These are the activations of a small network on made-up records, seen along a few directions, one row for each record.
After each row come some of the record's fields: F, J, K, Z, S.
A field that a record lacks is written absent.
Other fields move the rows too, some of them a lot.
Strong random noise was added to every row along 15 fixed directions; ignore it. To show where, here is one row again and again, with new noise each time:
[-189 -276   96    6  116  494 -137  -86 -164 -162  190 -447  117  475
 -146 -432 -619 -203  403  279 -283  146 -588  -49    3  -32  451  260
  277   39  -28  -82  101  354 -380   53]
[  -3 -420  308  -15   72 -376  -88  146  -17  121  382 -290  169   36
  -68 -462 -284  -34  417  469  -86  317 -140 -120  -70 -134  368  -64
 -272   -5   77  184  275  507   24  -86]
[-263 -226  490  -15  128 -200 -217  452  174  342  187  -88 -179 -128
 -167   29 -212 -357 -386 -270 -216   84  213 -278  -31  -42  372 -218
  489  -67   -4  148   -9  718  -40 -147]
[-296  -38 -146  251   20  127 -109   40  238   63 -217  414  153 -391
 -169  257  380  -64   22   85   -3 -137  140  -15  -59  -89  131  138
  195 -208 -230 -316  -78 -519   77   68]
[  21   48  211  -30 -100 -226   66  -51 -183  -72  216 -582 -223   -8
  252  181 -259 -201  -96   23    2  221  -32 -330  239  -91  139   -6
 -182  -64  424  288  -78  335  -25 -174]
[ -49  112  183 -319  202  -24  526 -158  258  198 -391  142  124 -823
  200  301  634 -106  -35  112  205  398  332 -571  124  147 -230  110
   19   89  452 -116  -90  -25  119 -310]
[ 286 -194  269 -203 -322  441 -370  -16   -6 -254  189 -250   -4 -192
 -285   11 -338  256 -271 -531 -192 -183 -186  381  -34 -333  492   78
   70  -30  162   24  -28   79  -70   16]
[  55  107  190 -110   25  427    2 -188 -291  -98   64 -187 -184 -208
  213  168 -182 -135 -222 -293   43   85  -76   74  135 -104   87  150
  222  181  138  -51  157 -104   77  128]
[-122   64  104   97 -292  256 -157  -47   25 -157  -20 -342  111   22
 -249  232 -229 -324 -173 -175 -169 -142 -272 -220   90 -194  395   74
  163 -122  142   23 -478  -28  -53  -44]
[  20 -114  492   28 -260  137  -60 -151 -111  -70   42 -139  540 -319
 -291  107 -120   84 -255  -38   71  -39 -212  195    1 -356  265 -320
 -261  282  308  -64 -114 -363  465  276]
[ -50  131  228  507  197 -338  484 -139 -147 -120  121 -418  247   -2
  196  317 -317 -134  549  392   69  477 -417 -357  272   84 -165  149
  119 -409  610  224   19  143  -46  250]
[ 313   68  -86   61  490  123  -23   73 -295  -19   98  -25   67  203
 -101 -172 -123  247  288  136  -30 -366 -116  315  -12   74  -73  -61
 -134   22 -246  125  191  -89   -9  245]
[-105 -142  113 -153  267  437   31   16   12 -229 -184 -277  275  197
 -270 -108 -138  435  458   90 -183 -145 -516   63   19  201  138 -135
 -247  -93  121  431  -68   46 -251  -47]
[ 197 -263   85   18 -145 -185   37   27  134 -190  104 -160 -225  476
  227   92 -118  427 -217  -28  -77  170  175  319  101   27 -253  140
   65 -256  198  -87  250  231 -149 -110]
[-263   -2  205  520 -310 -518  -91 -218  204   46  150 -155   31  221
 -439 -146  -45   -7 -159 -356  185  137 -185  435 -265 -296   93   10
  236 -219  120 -203 -102   -6 -149   38]
[-470 -106   71  308 -370  -36 -112 -351 -105 -202  -89 -129  140 -147
   73  223   -7   36  -55  -65  -19  125  -91   20  130 -351 -119  -22
 -288 -132  286 -314    3 -534  205  120]
[  26   56 -153 -147  542 -251  -23  383   51  375   29  135 -517   75
  181   29  297 -154 -322  152   19 -213  644 -175   26  245  -32  -64
  164   46 -365   27  109  356 -161 -293]

[-228 -388  -70 -191   32 -123 -272  349   -4  208   -6  385  197 -255
   74  -46  106   45   36  420 -272 -152  373 -365   19  -73   78 -450
 -408   55 -206   41   94  -36  418  -44] => (F f2; J j1; K k1; Z z2; S s1)
[ 260  369  -30 -155  252  -78  627 -191  185  142 -247    8  354  476
 -137 -140  360 -133  278  470  250  131 -284 -165  -46  471 -299  -21
 -171  371 -117  202 -336    7 -115 -244] => (F f2; J j2; K k1; Z z1; S s2)
[ -47   49  -21 -174   30  116  103  113 -155   41 -306  133  139  288
  249   81    7 -386  141  -75 -247  -28   16 -559  121  205 -601  -70
  -52  -28 -276  142 -162    2  501  -17] => (F f2; J j1; K k2; Z z1; S s1)
[-127  -43 -125   19   73  298  -19 -181    7   14 -255  318  330  102
 -322 -454   61  -75  544 -151 -115  -24 -373   92 -222   31 -280  105
   30  -23 -425 -122    5 -225   57  168] => (F f2; J j1; K k2; Z z2; S s1)
[ 616   -6 -413  260 -113   -4 -150  436  181 -201  100  253    9  268
  -66  266  -33  158   49   67 -157 -471  248  192  -23   41   17  357
  387 -575 -346   21 -155 -130  106  128] => (F f1; J j1; K k1; Z z1; S s2)
[ 626   48   54 -326 -732  531   13  -42   68 -367  -63   42  -74  501
  305  173  107   16 -517 -168  129  -54    2  453   49   58  -82  282
  -10  300 -320   94  -86 -509  422  -91] => (F f1; J j2; K k1; Z z1; S s1)
[ -34  165  -66  -56 -294   73  202  111  368 -137 -230  -35 -295  186
  285  597  227    4 -212 -174  150  209   26  -88  120  357  -56  126
  255 -291   68  569 -252   11  -89 -303] => (F f2; J j1; K k2; Z z2; S s2)
[ -73  -78 -144  133 -161 -406 -126   77 -100  -59  103  -52 -321  455
  286  133   -9   73 -255   59   -8  -65  303   98  102   -7 -219 -111
 -282  -54 -138   -5   85  -34   93 -102] => (F f1; J j2; K k2; Z z1; S s2)
[-381   16 -121  359  139 -413  -75 -294 -250  122  -41  -86 -293  350
  118   13 -108  147 -576 -257  -38 -188  483  254  114 -177 -724 -170
   68  -35  267 -826  193   -6 -173  114] => (F f2; J j1; K k2; Z z1; S s2)
[-861 -277   11  310  -69  -81   52   11  477  -41 -108  146 -119 -743
   46  752  310  364 -118  304  208  423  141 -160  110   60  458  -16
  161 -376  687 -124   73 -175 -506  -88] => (F f1; J j4; K k2; Z z2; S s2)
[ 274  141 -313   60 -182   76  151  -42  -23 -221   65 -193 -338  531
  281  237   13   86 -391  223  331   38   98  305   83  149   20  332
  269  -13   -9  -64   34 -124 -185  -17] => (F f2; J j1; K k2; Z z1; S s2)
[-377  266  -66  190  140 -120   38  -10  107  186 -133  124 -374 -131
   -2  242  233 -219 -497 -272  202   19  278  -13  -45  112   25  -53
  458   56   -3 -107 -124   37 -263 -137] => (F f1; J j2; K k1; Z z1; S s2)
[  73 -339  254 -160  -52   17 -170  350  282  164  102  458 -227   90
  258   86  213  404 -368   69  102  149  311  576  -57  137  108 -189
   -9  234 -408  111  577  -92  205   -8] => (F f2; J j2; K k1; Z z2; S s1)
[-402  349  111  199  123 -195   25 -136    8  199 -243 -281  -51  -79
 -393  -41  134 -336 -248 -446   18 -288   35 -185  -39 -106 -162 -255
  -18  134  127 -209 -412  -31 -170  -90] => (F f1; J j2; K k1; Z z2; S s2)
[ 829  239   69 -379 -117  149  309 -226    3 -200  -67 -427  257  377
 -131 -178  -88  105  131 -128   -8 -118 -350  117   65   67 -214  162
 -341  198  130  221 -303  197   -2 -133] => (F f2; J j2; K k2; Z z2; S s2)
[ 234  -47  -46  151 -385 -336 -159 -126   47 -196   84 -275  197  -13
 -121  153 -273  131 -157 -151 -304 -186   33 -109  189 -403 -146  -34
 -387 -380  498 -303 -317  125 -101    1] => (F f1; J j1; K k2; Z z2; S s1)
[-106   15   41  -92 -275  233 -135 -140  -97  -82  -29   76 -233 -119
  184   64 -111 -146  141 -405  -56  232 -204  -30  -14  -33   35  116
  136  -93  -61  254  113 -119  143   -3] => (F f2; J j1; K k1; Z z2; S s1)
[-712 -260  284  349  557  -63  119   23 -198  134 -199   52  325 -127
    0 -176 -210   51  265  149 -204  127   36 -221  118  -23 -580 -298
  103  -70  259 -500  382   51   82  325] => (F f1; J j2; K k1; Z z1; S s1)
[-290   27   31  161  169  -40   29  466  261  181 -211  436   -6  137
   54  287  100 -471  -20  104 -137  -20  140 -442   20  317  -93  -53
  631 -267 -371  253 -120  113  198   33] => (F f1; J j2; K k1; Z z2; S s1)
[ 366  -23  209 -307 -105  261  121  140  150 -159 -174  -88 -126  369
  -12   57   -3  363 -302 -410  106  -48  -50  417  -87  207  -94   35
  226   16  -33  309   -6  107   -8 -125] => (F f2; J j1; K k2; Z z1; S s1)
[-480  -92  -17  262  572   99 -251  328 -293    2    5  222 -250 -257
  211  452 -148  519 -168 -199 -264 -349  231  168  212  117 -254 -512
 -104 -239    9  158  416 -179  -11  375] => (F f2; J j2; K k1; Z z1; S s1)
[ 234   51   46 -178 -287  113 -165 -229 -311 -213   91  -43 -160  -54
   70 -242 -273  -15  144 -810 -135   38 -217   70  -34 -184 -222  122
   32  -20   -5  185  111  186  270   88] => (F f1; J j2; K k1; Z z1; S s2)
[  63  -36  -12  132 -256 -261  218 -470 -171 -163 -123  -41  243  133
  109 -268  -96   37  346 -344  -93  297  -80   37  -28 -206 -837  240
  -37 -201  333 -380  102   -5  212  135] => (F f1; J j4; K k2; Z z2; S s2)
[ 399   46 -219   -9 -176 -124  -53  204  185  -34  405 -149  -21  180
 -242   48  -66 -110 -209  585  139 -236   38  123  -93  -31  871   39
  -19   82 -114  123 -372  127 -209 -153] => (F f1; J j2; K k1; Z z2; S s1)
[ 111  188 -308 -166  219  107  225 -170   15  -58 -105 -219 -539  258
  257  -12   97   12 -228  -97  105   58  207  -33   88  158 -188  358
  419  -22  124 -251  -35  243 -540 -265] => (F absent; J j3; K k1; Z z2; S s1)
[-271  -37 -173 -500   53  390   92 -243   41  -85 -204    8 -550 -327
  466  108  379  269 -281  -70  146  239  255    7  106  180   35  136
  -97  224  190  -49  193  -96 -289 -440] => (F f1; J j2; K k1; Z z1; S s1)
[-338  383 -507  418 -324   57 -217 -278  -98 -321 -153 -135 -384  362
  -77  143  121   95  167 -549   59 -361 -329  274  -53  -49 -153  150
 -103 -471 -246  287 -330 -575 -277  -73] => (F f2; J j4; K k1; Z z1; S s1)
[ -36 -293  215  109 -207   45 -237  206  105 -171  271 -251  -80  298
 -153   47 -430  301  -54   15 -120  129 -184  335   40  -36  440  -77
  145 -179  157  221  108  282 -233   81] => (F f2; J j1; K k1; Z z2; S s2)
[ 125  169 -140  -15 -116  -15  308 -275 -126   38 -101  289  -39  -85
  697   91  407 -375  161  529  376  445  144  -55  103   63 -317  296
 -226  307 -273 -162  347 -613  584   77] => (F f2; J j2; K k1; Z z2; S s1)
[ -88 -128  199   58  -59  174 -181  272  159  -64  122  216 -223 -356
  107  557  -18  275 -298 -146  -50    7  170  209  112   21  291  -33
  222 -205   57  141  174  -73 -130   73] => (F absent; J j3; K absent; Z z1; S s1)
[  69 -261   64 -251   78  -68  -52  -99  246   82 -208   64  364 -395
 -469 -234   62  295 -144 -320 -354 -236  256 -172  -57 -203 -239 -164
  -62 -164  414 -619 -312  329 -236 -162] => (F f1; J j4; K k2; Z z1; S s1)
[ 114 -281 -118  219 -772  403 -101  -31  222 -506   11   74  337   89
  311  562 -153   10  146  531 -183  193 -246  -68  254 -150  316  510
   -6 -311  -14  -65 -110 -613  246  158] => (F absent; J j3; K absent; Z z1; S s2)
[ 205 -233   -3 -423  404  334  393 -117  -28  -87 -439  199  255   -9
  254 -367  333  609  309  142   27  117  271  154  -20  246 -822  118
 -116  160   69 -356  512 -151  262   41] => (F f1; J j1; K k1; Z z1; S s2)
[  68  186  -16  126  234 -418   46  -64  -99  221   30   57  -42  -89
 -304 -367  130  100  121 -307  205 -157  102  251 -267  -51 -266  -61
  -45  -38  -94  -64   45  112   -6   52] => (F f2; J j1; K k2; Z z1; S s1)
[-679 -417  190  -84  120  450 -259  256  263   39 -236  324  179 -155
 -212    4 -128   26  228 -143 -453  142 -155 -269  -97  128  140 -200
  309 -217 -104   65   51  224  -88    8] => (F f2; J j1; K k1; Z z2; S s1)
[-371 -220  140  142  -80 -168 -152 -256 -287  -39  168  -58  -72 -113
  269 -244 -201  161  199  -42   29  220  -68  215  -18 -200 -209  -73
 -301   64   77 -177  571 -167  213  209] => (F f1; J j2; K k2; Z z1; S s1)
[  10 -155  106 -294  245  351   21  103   72  119  -11   51   56 -175
  -70 -199   13 -114   63  208  -39   82   -2 -159  -50   77  391  134
  181  251 -164  -12   87  183 -151 -134] => (F absent; J j3; K k1; Z z1; S s2)
[-643   46  -67 -160  650  437  357   11   24  219 -354   -9 -201  118
  122 -125  -22 -450  388   73 -210  404 -204 -734   74  503 -145  176
  717   36   74  -34  -20  611 -567 -214] => (F f2; J j1; K k1; Z z2; S s1)
[-128  384 -229   40  227  -34   16 -135 -118    3 -131  -58 -265 -514
  -70   56  295  -13  136 -246  194 -224   72  -89   16  -21   -2   98
 -131 -101   58   70 -119 -239 -177 -130] => (F f1; J j2; K k1; Z z1; S s1)

Here are new rows. What are their fields?
[ -67  -94  -64 -109  -16  -89  -28 -208   49  -19  -27    6   32  123
 -144 -314  145  361  -32  -46  125   -2  -75  356 -185  -66  -90 -206
 -348  202   25  -58   83  -91  -76 -103] => (F f2; J j2; K k1; Z z2; S s1)
[  70 -169   65 -220 -171  288  174 -239   76 -289 -350  -53  381  -29
 -104    7    9  483  164  -18 -270  -14 -176  -61  196   67 -290  -79
 -382  -48  450  -79  -85  -72  -60  -35] => (F f1; J j2; K k1; Z z1; S s2)
[ -39  182  185   20   63  -43  319 -477 -265  170   -1   78  146  121
   80 -198   82   16 -329  151  450  186    2  408 -113  -81 -337 -242
  -94  727   52 -393  266 -438  323  268] => (F f2; J j2; K k1; Z z2; S s1)
[   8 -243  -27 -184 -526   94 -165  -13  278 -199 -218  148   90   19
  -53 -185  229   24  285 -234 -229   37  -15  -32  -74  -93 -206  241
 -238 -145 -230   -2  -17 -154  253 -239] => (F f1; J j2; K k1; Z z2; S s2)
[-216 -211 -137  -95  -70  334   62 -135   73 -157 -118  -36   42  442
  190 -363   66   59  366  498  102  347 -218  150 -106  201  130  375
   70  132 -204  -46  277 -188  -81  -90] => (F f1; J j1; K k1; Z z1; S s2)
[-147  534 -523  122 -123 -710   13 -356  -35  246  -33 -103 -397  408
  -90 -368  494 -339   67  -81  382 -150  100 -131 -218    2 -196  -48
 -535  100 -363  156 -433 -126 -177 -507] => (F f2; J j1; K k1; Z z1; S s1)
[-108  211  -76  -20  117  -33 -227 -255 -403  -40    1 -383  177 -222
 -374 -273  -76  122   36  -54   -8 -567  -98  -32   39 -342   71 -375
 -814  247  219 -115 -268 -200  -12   17] => (F f1; J j2; K k1; Z z1; S s1)
[-461 -378   48   82 -138  561 -581  113   34  -63  -76  266  188 -522
 -166   25    8  128  107  -59 -301 -278  -78  191   13 -366  350  -55
 -281   57 -307 -306  296 -618  178  229] => (F f2; J j2; K k1; Z z2; S s2)
[-299 -406  199  -41 -275   94   75  -32  299   17 -128 -149  294  261
 -109 -191  -77 -146    0  324 -103  388 -151 -163  -54   -2  109  146
  186   56  133 -308  -39  218 -117 -209] => (F f2; J j1; K k2; Z z1; S s2)
[-105   58 -161 -160  123  169  202 -288    7 -253 -248 -262 -190  147
  115  108  103  552 -110 -160   63    1   55  150  105  135 -364   36
  -26  -43  433 -148  -42  -12 -453 -173] => (F absent; J j3; K absent; Z z1; S s2)
[ 299 -202   13 -464 -185 -141   87  210  370  -62   61   79 -249 -337
  231   53  271  314   81   49  139  286  201  -58  -52  147  277  242
 -101 -154  143  429   97  324  -76 -471] => (F f1; J j2; K k2; Z z1; S s1)
[-213 -121  164  163    0 -105   53  244  285  141  -57   22  239  275
 -248  186    8 -162 -311  499  -12  -40   68 -141   18  114  390 -239
  134  139  -25 -157 -236   94  -81  -27] => (F f1; J j2; K k1; Z z1; S s2)
[ 112  207  -64  108  252  -54  215 -193  -84  -77 -214  -21  279  323
 -240 -229   13  180  226 -164  -94 -255 -104   83  -25   71 -632  -65
 -141  -45   52 -230 -187  -34  -29  136] => (F f1; J j2; K k1; Z z1; S s1)
[-420   58  256  380 -139 -476   81 -305 -216  239  173   17  180 -318
   41 -269 -142 -687  198  -37   78  507 -106 -295  -34 -333  -90  -49
   36  126  106 -304   60   33  368  209] => (F f1; J j2; K k1; Z z2; S s1)
[ 376  -70  263   78 -111 -291  282   88   11  -39  277  -77  192  256
  169 -203  -89   54  277  330  326  452 -163  279 -142  121   82  108
  109   37   17  437  301   87  344  149] => (F f1; J j1; K k1; Z z1; S s2)
[-118  181 -168  -51 -261  371 -395 -152 -334  -27  109   25 -256 -382
  117  262  -51 -383 -430 -294   38 -279   88  -23   83 -310  369   39
 -107  182 -250 -138 -129 -478  268  121] => (F f2; J j1; K k2; Z z1; S s1)
[ 396 -151  -82 -199 -398   32 -218  178  114   49  107  -51  121  236
 -199 -195  -48 -556 -430   58 -206 -227  293 -268  -35 -233  213  168
  236  119 -213 -443 -392  201  272 -128] => (F f1; J j1; K k1; Z z2; S s2)
[-308   34 -183   96  246 -265 -106   -3  -91  355  202  125 -207 -185
   14 -106  158 -218 -198  328  237 -111  327  -52  -98 -108  345 -162
 -145  315 -176 -282   62  -56 -127    6] => (F f1; J j4; K k2; Z z2; S s1)
[ 126 -100   13 -145 -100  119   65 -146   47   54  192 -162  141 -137
   21 -429   76 -206  319  644  248  280 -204  -28 -101  -53  428  322
 -154  322 -106  -92  217  -87   27  -91] => (F f2; J j2; K k1; Z z1; S s1)
